A small network was shown many inputs. Here are its activations along a few directions, one row for each input.
In each table, some parts of the input vary, and every possible input appears once, in random order.
Descriptions start from the smaller parts, as in this example, which fits no table here: one of 6 places along a line, together with either a single point or (one of 2 separate values, together with one of 5 places around a ring) or one of 11 places around a ring.
Shared parts are said once, and a part with two or three values counts as separate values.

Other details of the inputs shift rows strongly along two fixed directions, in all tables alike. That doesn't count.

A family of inputs:
row 1: [ -7  12  19   5  -8  -7  11 -19   8  -5   8  17   8 -15   2]
row 2: [ -6 -14 -10 -19   3   7  -2  20 -11   5 -14  -6   1  13   3]
row 3: [ -3 -15 -14 -18  -3   4   2  18 -11   5 -15  -6   2  11   1]
row 4: [ 29   2   2  82   4  28 -15  19  28  25   1 -12 -22  33  -4]
row 5: [-18  15  23  -2   9  -6   7 -15  12  -7   3  21   6 -13   1]
row 6: [  8  -7 -17 -20  -9   4  -6   7 -15  -3  -2 -19  -6  -1  -3]
row 7: [  3  -5  -8 -26  -5  10   4  21  -4   1  -7  -2  -5   4 -12]
row 8: [-15   3  11  12   2 -15  12 -20   4   0  -4  13  15  -7  11]
row 9: [ -3  10  19   2   7 -12   0 -17  11  -9  16  24  13 -10   1]
row 10: [  6  -5 -19 -22  -2   3  -2   8 -13  -2  -6 -18  -6  -1  -5]
row 11: [ 27   6  -1  79   9  18  -9  20  26  22  -4  -9 -24  32  -7]
row 12: [-16  15   7   7  11 -12  -1 -24   5  -9   1   6   3 -18   3]
row 13: [ -3   8   6   7  14 -16 -10 -24   3 -12  14   9   8 -14   5]
row 14: [  9 -10  -3 -25 -16  14   2  15  -9   3   5  -6  -2   4  -4]
row 15: [  7 -10 -15 -20  -9   9  -8   6 -15  -1   4 -20  -6   0   0]
row 16: [-10  12   6   8   3 -16   3 -26   0  -9   7   2   3 -17   6]
row 17: [ -2  -4 -15 -26   8   6 -10  13 -11  -3  -8 -15 -10   1  -3]
row 18: [  3 -18 -12 -14 -14   3   2  14 -14   6 -10 -10   3  10   4]
row 19: [  9  -5  -8 -25  -9   8   8  18  -6   2  -5  -5  -4   4 -11]
row 20: [ -9  -2  12  11  10 -18  -3 -17   3  -3   7  19  19  -2  11]
row 21: [ -9  12  18   3  -4 -11  14 -17   7  -6   9  17   6 -14   1]
Description of these inputs: one of 3 separate values, together with either a single point or one of 6 places along a line.
Q: Changing only the choice among 3 separate values turns row 6 into row 1. The same change can be made to row 17. Which row results?
A: row 5
Q: Which other rows agree with row 4 in the choice among 3 separate values? List them by row number.
A: row 2, row 3, row 8, row 11, row 18, row 20

A family of inputs:
row 22: [-7 -8 -1  8  8  2 -4  5 -3  7 -6 -6  0  9  8]
row 23: [  5   4  -1   0   2   7  -8  -3  -3   0  10 -11 -11  -4  -1]
row 24: [  6   0   7  -1 -11  11   2   8   7   2   4   4  -3   3  -1]
row 25: [ 9  4 -8  1  0  4 -5 -3  2 -1  9 -9 -4 -5 -6]
row 26: [-5 -7 -4  8  4  2 -7  6  0  4 -9 -3  2  7  9]
row 27: [-3 -9 -8  8  6 -1 -1  4  1  7 -7 -2  5  7  4]
row 28: [ 8 -2  3  0 -8  8  7  6  7  5  5  5  1  3 -6]
row 29: [ 0  7  3  2 -9  9 16  8  4  3 -8 -1 -8 -1 -9]
row 30: [ 3 -9 -3 11 -8  1 -4 -1 -5  5 -2 -4  3  7  3]
row 31: [-33  33  35  27  19 -26   1 -59  21 -20  13  32  16 -36  17]
row 32: [ 8 -7 -4 10 -4 -3  1 -1 -4  4 -2 -6  4  8  6]
row 33: [13  0  6  0 -7  5  7  7  5  3  3  4  0  4 -5]
row 34: [ -3  -9  -4   9   4  -1  -6   4  -3   5 -10  -1   3   7   3]
row 35: [10 -1  3  2 -8  0  7  9  3  1  6  7 -4  4 -6]
row 36: [-1  2  5 -3  1  9 -1 13  9  2 -4  8 -2  6 -2]
row 37: [  9   3  -3   2  -2   4 -10  -2  -2  -2   6  -8  -6  -5  -6]
row 38: [ -4   1  -9  12  -7   2   9   1  -5   6 -13  -9  -5   2   3]
row 39: [ 1 -7 -3  9 -8  4 -5  1 -2  4 -1 -6  2  6 10]
row 40: [ 3  1  1  0  3 -2  4 14  5  2 -1 10 -4  7 -7]
row 41: [-30  33  32  29  21 -37   6 -57  18 -22  16  33  16 -34  11]
row 42: [  2  11  -7   1  -3   2   1  -3   3  -1  -6 -15 -16  -7  -9]
row 43: [  8  -3   8   1 -10   8   2   7   4   3   2   6  -1   3  -7]
row 44: [11  5 -7  3  0 -4 -5  1 -1 -5 10 -8 -8 -3 -6]
row 45: [ 8  6 -6 -1 13  0 -7  1  1 -5 -2 -6 -6  0 -5]
row 46: [-30 -14  -9 -89  -3 -17   6 -11 -38 -20  -1  -2  17 -25  10]
row 47: [  3   4  -4   0   9   4 -12   1   0  -4  -2  -4  -7  -2  -7]
row 48: [ 3 -9 -8 10 -6  1  1 -1 -2  7  0 -5  5  7  4]
row 49: [-4  2  8 -3  5  9  2 12  5  5 -1  5 -4  8 -3]
row 50: [ 5 -8 -7 12 -6 -7  0  2 -5  3  1 -4  1  8  4]
row 51: [ 14   6  -4   1   1   0  -5  -2   0  -3   6 -10  -5  -3  -4]
row 52: [-31 -27  -7 -79 -21 -19  14 -12 -43 -11  -2  -4  28 -16  21]
row 53: [-1 -8 -8 10  6 -9 -2  6 -3  3 -7 -1  0  9  4]
row 54: [  2  -6  -5   8   8  -4  -1   4  -2   4 -10  -3   4   9   5]
row 55: [ 1  0  6 -1  1  7  0 11  5  4 -5  9  0  6 -9]
row 56: [ 1  1  1 -2  3  6  4 11  9  5 -2  8  1  6 -8]
row 57: [ 3  4 -9 -1 12  4 -7  0  3 -3  1 -5 -5 -2 -7]
row 58: [ 3 -1 10 -1 -7 11  5  7  3  4  6  1 -4  5 -2]
row 59: [  7   5  -4   0  -2   7 -10  -1   1  -3   7  -9  -8  -5   0]
row 60: [ 6  3  4 -2  4  3  5 11  6  3 -4  8  0  7 -6]
Q: Changing only one part turns row 27 into row 57. The same change can be made to row 38. Which row results?
A: row 42
Q: What is each input in this table made of?
A: one of 3 separate values, together with either a single point or (one of 2 separate values, together with one of 6 places along a line)
Q: Which other rows does row 37 become when the place on the line of 6 takes its other values? List them by row number.
A: row 23, row 25, row 44, row 51, row 59
Q: Which other rows agree with row 43 in the choice among 3 separate values? List them by row number.
A: row 24, row 28, row 29, row 33, row 35, row 36, row 40, row 49, row 55, row 56, row 58, row 60
